Each row below holds a small network's activations on one input, seen along a few directions.
Each table varies a few parts of the input and shows all the possible inputs, shuffled.
A made-up example of a description, with smaller parts first: line(4) and (point or line(11) or (values(2) and ring(8))).
Shared parts are said once, and a part with two or three values counts as separate values.

Other details of the inputs shift rows strongly along two fixed directions, in all tables alike. That doesn't count.

Rows:
r1: [-15   5  -5  -8  -5 -37 -29 -37   9  13 -11 -50  29]
r2: [ 14  34 -20   8  23  17  -7   7  62   1  -3 -17  17]
r3: [ 10  -5  15  -1  -2   6  10   5 -32   1 -18  13  -9]
r4: [ -6 -12  22   4 -14  -4   9   8 -25  -4  -1  19  -9]
r5: [-14  -5 -20  -6   5 -24 -29 -47 -11   4  -3 -41  18]
r6: [  1 -13  13   1  -6   7  15   4 -28   2 -20  13  -6]
r7: [-18   5 -18 -17  -7 -41 -26 -29   2  15   0 -51  19]
r8: [  8   5   7  -4  -2  32   9  19  39  -7 -10  34 -13]
r9: [ -8 -14   0   5   0  10  16   1 -24  12 -14  13 -23]
r10: [ -9 -17  12  -9 -14  -9  13  17 -22   1  10  16 -15]
r11: [ 13  24 -15  17   8   7  -9   0  68  -7  10   4  30]
r12: [ 25   7   2  -1  18  38  11  26  27 -11  -6  28  -4]
r13: [ -8 -20  26   0 -13  -6  11   8 -21   0   0  18  -6]
r14: [ 18  24 -11   4  19  17 -12   5  60 -18  18 -10  27]
r15: [ -8 -27  17  -6  -6  -1   7   0 -16  -1   7  23 -17]
r16: [  7  11 -12   0  14 -27 -28 -29 -11   3  -8 -51  32]
r17: [ 13 -11  17   7   5   4   9  14 -37  -9   3  12   0]
r18: [ -3 -16  17   7  -8   3  15   6 -29  -7  -1  16  -2]
r19: [-18   7 -17  -7 -10 -44 -28 -27  -9   1  17 -47  17]
r20: [  6  -8  18   5  -5   3  10   7 -33  -8   1  16  -4]
r21: [ 10  31 -17  13  20  15  -8   9  59  -8  17 -14  21]
r22: [ 12  27  -9   3   9  17 -10  -1  62 -18  16  -5  21]
r23: [-10 -14  -9  -9  -8 -19   1 -11 -48   9  -7 -15  -6]
r24: [  7 -15  -1   8   3   0   8  -3 -25  12 -19  28 -13]
r25: [  5  28 -15   1  -3   9   2  16  61 -14  17 -12  27]
r26: [ -9  -6  -7   2   6 -12  -5 -22 -44  14  -9 -11 -19]
r27: [ -4  -8   4 -11 -13  -2  11  14 -25   6 -10  13 -21]
r28: [-17  -8 -14   0   2 -27 -24 -42 -13  -4  14 -36  18]
r29: [-17  -5 -13 -13   1 -32 -35 -45   7  11  -2 -43  18]
r30: [28 16 -2 -5  9 30 21 43 25 -7 -5 22 -1]
r31: [-15 -21  13   3  -8  -1  11   6 -17  11   7  17 -22]
r32: [ 12  13  17   1  -8  28  17  30  39  -4 -19  29  -3]
r33: [-11 -19   9  -2  -7   3  12   3 -16  20 -13  13 -26]
r34: [ 18  18   4  -1  -4  27  22  41  27 -15  13  28  -3]
r35: [  7  -3   1 -10  -3   3  13  14 -33   3  -8  11 -16]
r36: [ 11  -9   3  -3   3   0  13  21 -37  -7  13  10  -8]
r37: [-12 -10  -2   7   3 -14  -5 -18 -46   6  11  -7 -16]
r38: [  6 -11   5  -5   6  12   3  -4 -28  -2  -9  20 -19]
r39: [  6   3  12   1  -4  28  12  23  40 -15   7  36 -11]
r40: [ -1  31 -16   4   2  12 -10   1  72   6  -6 -15  10]
r41: [-11 -16   3  11  -2   8  14   4 -25   3   6  16 -19]
r42: [-24   4 -16   5  -2 -34 -30 -37  -4   9  14 -43   9]
Each input here is: values(2) and (point or (values(4) and line(5))).
Q: The inputs of r12 and r14 match in every part but the values(2) part. If r24 is changed in the same way as r12 into r14, which row does it become?
A: r11
Q: The inputs of r38 and r22 match in every part but the values(2) part. If r9 is changed in the same way as r38 into r22, which row does it become?
A: r41
Q: Change only the values(2) part in r36. List by row number the other rows that result.
A: r30

Rows:
r43: [ -3 -12   8  -5  -3 -13   0 -16 -32  14 -17  -1  -5]
r44: [ 34  11  20  12  10  43  30  49  12 -11 -13  43  -1]
r45: [ -3 -15  12   6   0 -21  -2  -4 -58  -9  16  -6   1]
r46: [-16 -24  16  -4 -15 -24   1 -14 -45   6   9   3 -12]
r47: [  4  28 -26  18  24 -15 -33 -31  29  -6  17 -52  37]
r48: [  7  41  -9  -7   2  22 -17   2  87  -8  -8  -8   9]
r49: [  5  25   0  -8  -1  15  -7  14  86 -17  16 -11  29]
r50: [  8 -15  -3  -7   4 -14  -5  -9 -37   5 -12   1  -2]
r51: [  6  -7   1  -3   1  -7  -2 -14 -42  -1 -13  -5   4]
r52: [ 15  45 -21   0   4  21   0  18  73 -13   7 -15  27]
r53: [ 25  15  10  10   7  39  33  54  11 -10   1  35 -12]
r54: [ -5   0  12   4 -17  27  33  40  24   8 -13  40 -26]
r55: [ -7  12 -17 -12   8 -28 -37 -41  20   5  -8 -62  36]
r56: [-10  14 -24  -2  16 -13 -35 -38  44   1  11 -51  27]
r57: [-25 -26   2  10  -7 -14  -4 -24 -33  16  -5   3 -19]
r58: [-12  20 -24   5  11 -19 -32 -42  44   9  10 -45  28]
r59: [ 10  -1  13  -9  -3  39  32  46  19  -2  -7  37 -25]
r60: [ -2 -22  -9   1  10 -11  -6 -16 -41   4   5   6 -16]
r61: [-14 -18   8   0 -11 -17  -1 -15 -25  14 -24  -1  -6]
r62: [ -4 -25   4  -9  -6 -26  -4  -6 -49  -3  14   5  -8]
r63: [  0 -13 -10  -9   0 -15   1   2 -43   9   1   0 -15]
r64: [ -4 -16  -5   7   6  -5  -3 -22 -47  -3   5   1 -12]
r65: [ -6 -10  26   6 -24  22  27  35  27  -5   2  47 -16]
r66: [  7   4  12  -2  -7  30  33  40  17   7  -7  40 -24]
r67: [ -7 -11   6  -3  -9 -16  -2 -10 -41 -12  14  -4   2]
Q: What is each input in this table made of?
A: point or (values(4) and line(6))
Q: A walk changes only the line(6) part. It starts at r44 and steps to r51. List the rest of the walk in order.
A: r50, r55, r43, r61
Q: Change only the values(4) part in r62. List by row number the other rows that result.
A: r50, r60, r63

Rows:
r68: [ 16   1  13   0   1  30  21  28  13  -1 -16  36 -11]
r69: [ -6 -25  13   0  -5 -13   2  -8 -52  -3   4   8  -9]
r70: [ -8 -21   6   3  -1 -12   2  -8 -51  -1  10   6 -14]
r71: [  8  -6   9   3   5  22  13  12  -1   1 -10  28 -15]
r72: [ -6  12 -24   1  11 -21 -26 -32   5   8   1 -43  17]
r73: [ -6   7 -10  -2   0 -31 -25 -27   1  -3  10 -40  29]
r74: [-14  15  -1  -3 -14   1  -5   4  72   0  11  -6  14]
r75: [ -7 -17   0   2   0 -15  -1  -8 -47   1  11  -3 -11]
r76: [ -5 -19  10  -2  -7 -17   4  -3 -57   0   2  -1  -9]
r77: [ 19   7  12   2   1  37  27  38  24  -3 -17  38 -11]
r78: [ -5 -17   0   2   5  -5   1 -13 -43   9  -7   5 -18]
r79: [ 11  -5  13   3   3  26  18  18   4  -3 -15  33 -14]
r80: [-25   4 -11  -6 -12 -24 -22 -31  30  16  -7 -31   8]
r81: [ 13  30 -14  -1   7  15  -5   9  56  -2  -6 -12  19]
r82: [ 13   8   0   0   5  25  17  25  15   0  -8  22 -12]
r83: [ -6  12 -15  -4   0 -28 -23 -22   0  -2  14 -44  25]
r84: [ 10  30 -12   0   4  10  -3  16  56 -12  15 -11  21]
r85: [ -1 -15  12   3  -1   1   6   3 -26  -6   7  15 -10]
Q: The inputs of r85 and r71 match in every part but one. If r75 is changed in the same way as r85 into r71, which row does it become?
A: r72
Q: What is each input in this table made of?
A: values(2) and (point or ring(8))
Q: Change only the values(2) part in r68. List by row number the other rows that result.
A: r73

Rows:
r86: [ -3  18 -29  12   5 -28 -19 -26   2  -1  22 -45  35]
r87: [ 11 -14  -1  -1   9  13   2  -7   8   2 -10  19  -4]
r88: [ 10  -9  11 -14  -2  -5  -1   4 -21   1  -6  21 -10]
r89: [  9 -22   5 -14   2   2   3  -4 -17   8 -17  14  -8]
r90: [-11 -14   8  -7 -21  -5   0   5 -13   4  -3   8 -11]
r91: [-14   8 -10  -7  -3 -35 -20 -22  24   5  12 -43  22]
r92: [ -4  14   6  13   3 -10 -15 -17   7   3  -1 -13  12]
r93: [-18 -17   4   3 -12   2   1  -3 -15   3   1  15 -17]
r94: [  7 -11   8  -2   4   0  -2  -4 -23  -1   0  29 -14]
r95: [-13  -3  -8   9 -13 -19 -20 -21  10   2  11 -18   6]
r96: [  1   0  22   1  -6  -3   4   6 -21   5 -12   7  -5]
r97: [-19   7 -18   5  -9 -23 -32 -32  24   2  10 -35  19]
r98: [-12 -14  10 -10  -6 -10  13   7 -12   6   3   7 -12]
r99: [23 31  2 14  2 43 29 45 58 -1 -2 51 -8]
r100: [ -1  -7  16  14   2   2   8   1 -26 -10  -4   9  -3]
r101: [  2  -4  18   3  -5  -3   9   9 -25  -8 -10   1   0]
r102: [ 17  31 -16  13   9  32  11  16  84   6  -8  10  18]
r103: [  3  -2  -5  -2  -5   0  13  10 -24   9 -19  10 -10]
r104: [ -1 -12  14  13   4  12   8  -7  -9   9 -16   8  -4]
r105: [  1 -11  19  16   1   3   9   4 -28  -8  11   8   5]
r106: [ 10 -20   8   1   6   2   5   2 -30 -13  19  23   2]
r107: [  4 -11   3   6  12  10   6  11 -33  -5  22   8 -12]
r108: [  7  -3  -3   1  -7  -4  17  19 -30   0   7   5   1]
r109: [ 16  15  16   0 -13  34  27  52  74 -10   3  43  -5]
r110: [ -5   0   9  -8 -11  18   9 -15 -26 -12   2  10 -22]
r111: [-21 -16   4   0  -5   3   6  -3 -15   4   3  14 -18]
r112: [-19  -5   0 -13  -5 -14  -1  -6  -1   8   4 -13   0]
r113: [ -2  13 -12   3  14 -11 -22 -19   0   6  10 -23  -2]
r114: [  3  -9  22   5  -5  -2  10  12 -27  -6   5   1   8]
r115: [ -9  16  -8   1   2 -23 -27 -29  12   4 -14 -50  33]
r116: [  0 -12  17   1  -3   4   9   0 -17  12 -22   2  -2]
r117: [  8 -16   4  -1   6   1   3  -2 -29 -14   3  23  -7]
r118: [  6  -5   1  -7   6   3   6  16 -30  -6   0   1 -18]
r119: [  6   1  -6   0  -6  -5  15  15 -29  -2  -7   5  -7]
r120: [ -3  21 -27  10   7  -9 -14 -19  20   6  -7 -25  19]
r121: [  6  -5  -5 -13   2 -21 -14 -12 -17 -12   1 -14  13]
r122: [  4  -9  -2  -3  -3   0  14   5 -19  20 -18   8  -9]
r123: [20 40 -5 -5 11 28  0 32 75 -5  3  4  6]
r124: [  0  15 -20  -6  12 -23 -28 -15   3  -2  24 -56  28]
r125: [-1 30 -4 -9 -4 27  7 29 91 -6  2  6 16]
r126: [  3  -2  -7  12   0   0  14   7 -31  -4  -1  14 -11]
r127: [  3 -10   1   5  11  10   8  10 -36  -8   5  12 -24]
r128: [ 26  11   4   3   9  52  20  37  61 -17 -12  55  -4]
r129: [ -9  -1  -4   8  -7 -17 -12 -14  17   1  13 -12   5]
r130: [ -6 -15  10  -3 -22  -9   2   7 -12   4   0   9 -11]
r131: [  2 -18   1   3  13  15   7  -4 -20  12  -6   6 -24]
r132: [-11 -19  10   6  -3  -7  11   0 -14   2  10  15 -17]
r133: [  2  28  -5  -6 -11  27   2  28  91  -7   0   8  17]
r134: [-14 -18   8   2   0  -4  13  -1 -14   3   9  14 -17]
r135: [ -3  12 -20   3  17   2 -18 -17  14   1  -1 -27   4]
r136: [ -2  27 -23  -3  -1 -32 -22 -21  11  14  -1 -40  23]
r137: [ -4  -9  13  13   2   9   6  -4 -23   0 -17  11  -7]
r138: [ -5  28 -10 -20 -10  -5 -19 -30  20 -11   4 -43  17]
r139: [ 11  -1  -3 -11   3 -13 -13  -4   2 -12  18 -15  29]
r140: [-20  -4  -4  -1   1  -7  -2 -13   9   4  10  -6  -1]
r141: [  0   8 -21 -14   6 -25 -34 -33  14  -2  -9 -40  30]
r142: [  4 -15   2  -8   8   9   6   5 -20  14 -11   0 -20]
r143: [  3  -8   0  -8   7   8   4  10 -25   3 -13   3 -21]
Q: The inputs of r107 and r124 match in every part but one. If r87 is changed in the same way as r107 into r124, which row does it become?
A: r89
Q: What is each input in this table made of?
A: values(2) and (point or ring(8) or (values(4) and line(5)))
Q: Change only the values(4) part in r119. List by row number the other rows that result.
A: r101, r118, r121
Q: Change only the values(2) part in r104. List by row number the other rows that result.
A: r116
